Each row below holds a small network's activations on one input, seen along a few directions.
In each table, some parts of the input vary, and every possible input appears once, in random order.
A made-up example of a description, with smaller parts first: ring(5) and (point or ring(11) or (values(3) and line(4))).
Shared parts are said once, and a part with two or three values counts as separate values.
In the rows, zero is written as 128.

Other details of the inputs vary at random and push rows far along two fixed directions, the same in every table; ignore that.

A family of inputs:
R1: [211  45 190 136  96 147  94  52 176 109 148 148 106 125]
R2: [153 167 116  51 188 135 115 156  87 132  74 101 101 127]
R3: [ 52 147  74 196 111 117 150 135 124 129 182 150 142 159]
R4: [156  59 159  90  86 121 135  61 211 160 126 148 149  88]
R5: [160 174 130  47 172 132 100 160  67 117  88 106 108 130]
R6: [164  48 128 123  90 137 117  30 165 137 149 175 123 135]
R7: [196  44 176 138 114 153 101  48 192 123 139 142  93 126]
R8: [115 133 129  39 156 124 144 158  82 150  39 108 168  89]
R9: [ 74 145  95 200 106 117 145 118 103 132 158 147 135 166]
R10: [ 43 146 112 196  88 102 180 174 150 142 157 133 183 115]
R11: [226  63 181 124  92 145  96  65 173 108 126 146 103 114]
R12: [162 159 131  64 160 144 100 162  50 106  71 107 109 133]
R13: [143 156 134  67 207 140 108 170  85 106  75 110 117 115]
R14: [163 175 126  53 170 128 108 164  74 120  82 104 110 126]
R15: [122 154  96  36 183 122 122 126  58 146  87 134 141 135]
R16: [155 157 127  75 188 143 114 165  72 121  54  97 110 121]
R17: [215  54 192 113 107 134  94  43 192 119 160 150 103 122]
R18: [172  54 179  99  77 115 143  52 203 151 134 172 156  94]
R19: [143 160 110  56 189 144 113 170  89 108  74 116 101 123]
R20: [ 89 150 113 234 119 131 140 160 142 133 157  89 118 147]
R21: [ 91 160 121 222 111 119 130 174 145 108 183 108 131 136]
R22: [129 166 152  45 154 109 144 154  57 140  67 145 177 105]
R23: [ 49 138  58 182 110 121 144 143 136 143 184 132 146 147]
R24: [ 86 152  93 217 105 138 139 156 136 133 160  94 100 159]
R25: [110 173 117 199 111 115 134 163 142 132 168  96 122 138]
R26: [104 157 126 226 104 124 132 167 122 121 160  93 131 144]
R27: [150 167 124  55 171 140  99 174  68  93  90 120 109 127]
R28: [ 86 165  94 197 117 127 138 152 151 143 177  94 100 155]
R29: [ 72 156 131 198  81 108 174 159 102 142 138 140 181 128]
R30: [ 86 153 115 207 133 124 138 146 153 145 177  93 115 149]
R31: [123 140 144  51 151 117 153 161  62 140  42 129 178  96]
R32: [164  66 136 119  96 126 120  26 177 140 167 181 120 141]
R33: [227  62 194 108 104 132  92  49 191 115 150 149 106 113]
R34: [ 95 168 110 215 108 121 132 179 147 111 174 108 125 134]
R35: [ 67 144  70 169 112 115 144 125 133 163 178 120 143 149]
R36: [ 54 137  69 186 110 119 146 134 133 135 183 145 143 153]
R37: [191  64 164 112 118 145 102  49 196 132 154 140  84 130]
R38: [ 58 158 125 189  89 105 172 168 121 131 154 153 184 122]
R39: [153 155 137  71 173 142 102 165  45 108  74 100 114 134]
R40: [ 65 163  83 219 113 134 140 172 158 122 186 105 102 154]
R41: [164  58 146 119 100 132 113  28 174 110 161 208 118 141]
R42: [152 168 136  53 184 130 103 161  62 119  90 100 113 131]
R43: [173  56 181 125  64 125 149  59 172 134 122 182 159 102]
R44: [147  46 159  91  86 128 135  68 217 139 126 163 154  83]
R45: [206  54 155 126  96 155 107  52 195 122 128 146  81 127]
R46: [155 169 127  58 198 132 113 161  85 131  69  97 110 119]
R47: [208  52 168 116 116 150 100  57 219 108 140 161  89 108]
R48: [208  61 179 116 122 140 101  46 206 129 145 143  94 116]
R49: [ 32 147  96 197  89 105 181 178 164 148 158 117 178 113]
R50: [124 144 103  59 173 129 122 126  37 127  71 143 137 142]
R51: [ 66 130  67 186 103 123 145 127 119 154 164 121 143 151]
R52: [119 137 131  42 155 121 151 160  75 145  38 115 170  92]
R53: [ 73 161 104 221 108 124 132 176 138 110 195 105 117 153]
R54: [224  53 170 105  85 147  93  54 206  93 153 172  88 116]
R55: [ 53 151 103 184  90  99 179 159 163 169 155 105 172 116]
R56: [ 61 154  93 223 124 133 139 168 155 123 188 101 107 154]
R57: [120 150 144  43 157 115 150 164  71 119  60 156 179  96]
R58: [127 161 145  44 156 108 151 154  71 143  64 140 174 102]
R59: [166 162 128  69 160 140 107 167  56 109  64 105 111 129]
R60: [ 78 153 118 225 116 121 132 171 143 111 192 108 128 146]
R61: [143 148 126  70 189 149 109 157  61 120  67  97 103 134]
R62: [125 166 115  46 185 118 120 123  45 131  83 148 135 145]
R63: [ 68 147 108 225 132 129 137 163 160 123 184 104 117 146]
Each input here is: values(3) and (line(4) or line(5) or (values(2) and ring(6))).
Q: Changing only the values(3) part turns R28 into R24. The same change can be made to R46. Which row results?
A: R16
Q: Change only the values(2) part in R2. List by row number the other rows that result.
A: R14
Q: Change only the line(4) part in R35. List by row number the other rows that result.
A: R15, R32, R62
Q: Change only the values(2) part in R47. List by row number the other rows that result.
A: R34

A family of inputs:
R64: [115 168 139 129 130 112 145 166  97 133  99 113 150 119]
R65: [ 88 153 113 228  98 121 139 159 161 128 192  98 121 145]
R66: [158 101 133 117 127 137 114  91 156 136 135 123 101 129]
R67: [125 165 116  90 167 126 118 150  89 124 114 123 121 138]
R68: [ 84 141 106 238  93 128 141 155 153 133 174  98 120 145]
R69: [163  91 143 125 117 138 114  94 139 114 131 155 116 130]
R70: [145  94 135 105  94 123 126  85 139 132 130 160 145 119]
R71: [158  95 132 129 122 143 118  94 151 128 123 123 105 131]
R72: [128 163 121 100 165 127 115 160 101 130 109  96 114 133]
R73: [ 97 143 117  89 162 128 136 168 111 116  94 126 141 112]
R74: [112 157 117  93 145 128 142 175 113 134  96 112 138 109]
R75: [121 159 127 113 154 129 122 161  77 106 110 131 134 133]
R76: [147  84 140  98 105 127 129  81 141 136 128 158 144 122]
R77: [ 56 135 110 222  91 115 164 135 149 155 174 118 153 142]
R78: [115 153 101 108 159 134 127 146  81 124 101 125 125 143]
R79: [145  94 137 106 126 122 128  92 170 141 134 146 142 107]
R80: [127 163 125 100 162 124 120 158  84 110 117 126 127 132]
R81: [153 101 129 109 126 135 115  81 149 130 141 151 109 135]
R82: [156 101 159 126 103 124 139  97 150 137 126 146 140 115]
R83: [168  99 159 133 115 141 110 110 149 112 133 131 115 121]
Q: Describe the family of inputs behind these rows.
A: values(3) or line(5) or (values(2) and ring(6))
Q: Start at R64 and move only the line(5) part, one step at a time. The first step leads to R82. Which rows follow, in order?
A: R77, R76, R70
Q: Which other rows belong to the same alternative as R75? List them by row number.
A: R65, R66, R67, R68, R69, R71, R72, R78, R80, R81, R83

A family of inputs:
R84: [146 156  97  85 165 146 110 159  90 115  99 104  89 142]
R85: [104 174 102  80 156 118 127 139  66 147 110 119 141 138]
R86: [104 147 135  93 188 124 126 153  89 114 105 130 145 117]
R87: [ 96 171  85  73 153 122 128 152  75 140 111 119 135 138]
R88: [138 133 145 102 144 141 137 147  62 114  66 134 137 127]
R89: [ 85 153  98 119 175 128 130 142  72 140 112 108 132 144]
R90: [106 138 114 104 158 133 145 157  97 145  76 106 154 114]
R91: [ 72 113 106 213  92 122 139 152 138 139 176 107 160 133]
R92: [121 110 126 202  82 126 117 135 169 134 176  94 133 121]
R93: [120 153 140 107 184 122 131 146  74 113  98 138 145 124]
R94: [226  72 170 107 122 141  98  39 159 132 134 145  88 143]
R95: [ 41 131 100 238 104 117 148 155 185 122 203 128 140 148]
R96: [ 53 123  78 216 108 125 144 126 155 140 188 116 123 156]
R97: [145 157 128  85 167 141 112 179 112  95 106 120 100 120]
R98: [ 99 179  69  94 144 127 131 169  68 125 107 131 123 142]
R99: [112 154 116  88 136 117 152 158 103 150  88 111 155 110]
R100: [176  53 171 132  89 144 118  72 152 113 129 157 134 123]
R101: [135 153 106  82 171 139 106 153  98 131 109  90 100 140]
R102: [101 141 117  96 166 134 156 154 110 160  68 114 145 111]
R103: [101 134 124 203 107 126 127 151 194 123 198 113 109 134]
R104: [175  62 149  98 124 146 108  81 178  86 127 183 116 112]
R105: [126 156 131  98 123 119 138 160  62 120  97 121 153 119]
R106: [180  82 177  78 112 122 112  65 177 120 148 179 136 110]
R107: [183  80 177 116  74 130 128  78 145 116 114 171 124 119]
R108: [143 160 151  89 178 129 110 159 111 116 113 109 118 118]
R109: [ 90 118 113 188  71 111 143 138 151 141 182 120 160 128]
R110: [ 50 133  59 251  90 133 153 138 158 128 191 126 112 165]
R111: [145 145 136  79 160 127 132 146 136 157  64  90 120 105]
R112: [222  60 190 108  90 146  96  65 163 104 118 139 107 109]
R113: [208  74 190 142  80 145 111  72 163 108 115 148 100 118]
R114: [105 137 120 213  84 118 155 144 188 150 163  82 130 121]
R115: [211  87 191 126 123 133 102  65 181 112 146 157 103 117]
R116: [185  95 179 104 106 118 117  65 164 120 145 185 137 119]
R117: [107 133 112 208 107 130 128 112 162 147 191  97 103 153]
R118: [189  63 155 110 128 133 111  34 141 132 124 166 113 140]
R119: [ 51 171  84 227  75 113 152 178 169 114 200 146 139 139]
R120: [122 177 110  94 154 113 130 133  54 145 103 130 141 149]
R121: [115 147 124  70 145 116 157 147 117 164  75 121 145 107]
R122: [102 168 117  73 158 116 130 173 102 120 117 140 149 120]
Q: Changing only one part turns R122 into R103. The same change can be made to R106. Which row results?
A: R108
Q: Describe the family of inputs behind these rows.
A: values(3) and (line(5) or (values(2) and line(4)))
Q: Change only the values(3) part in R105. List by row number the other rows that result.
A: R100, R112
Q: Which other rows agree with R100 in the values(3) part? List them by row number.
A: R86, R88, R89, R90, R91, R93, R95, R96, R102, R104, R110, R118
Q: Change only the values(3) part in R116. List by row number the other rows that result.
A: R93, R115
Q: Change only the line(4) part in R85. List by row number the other rows that result.
A: R87, R98, R120
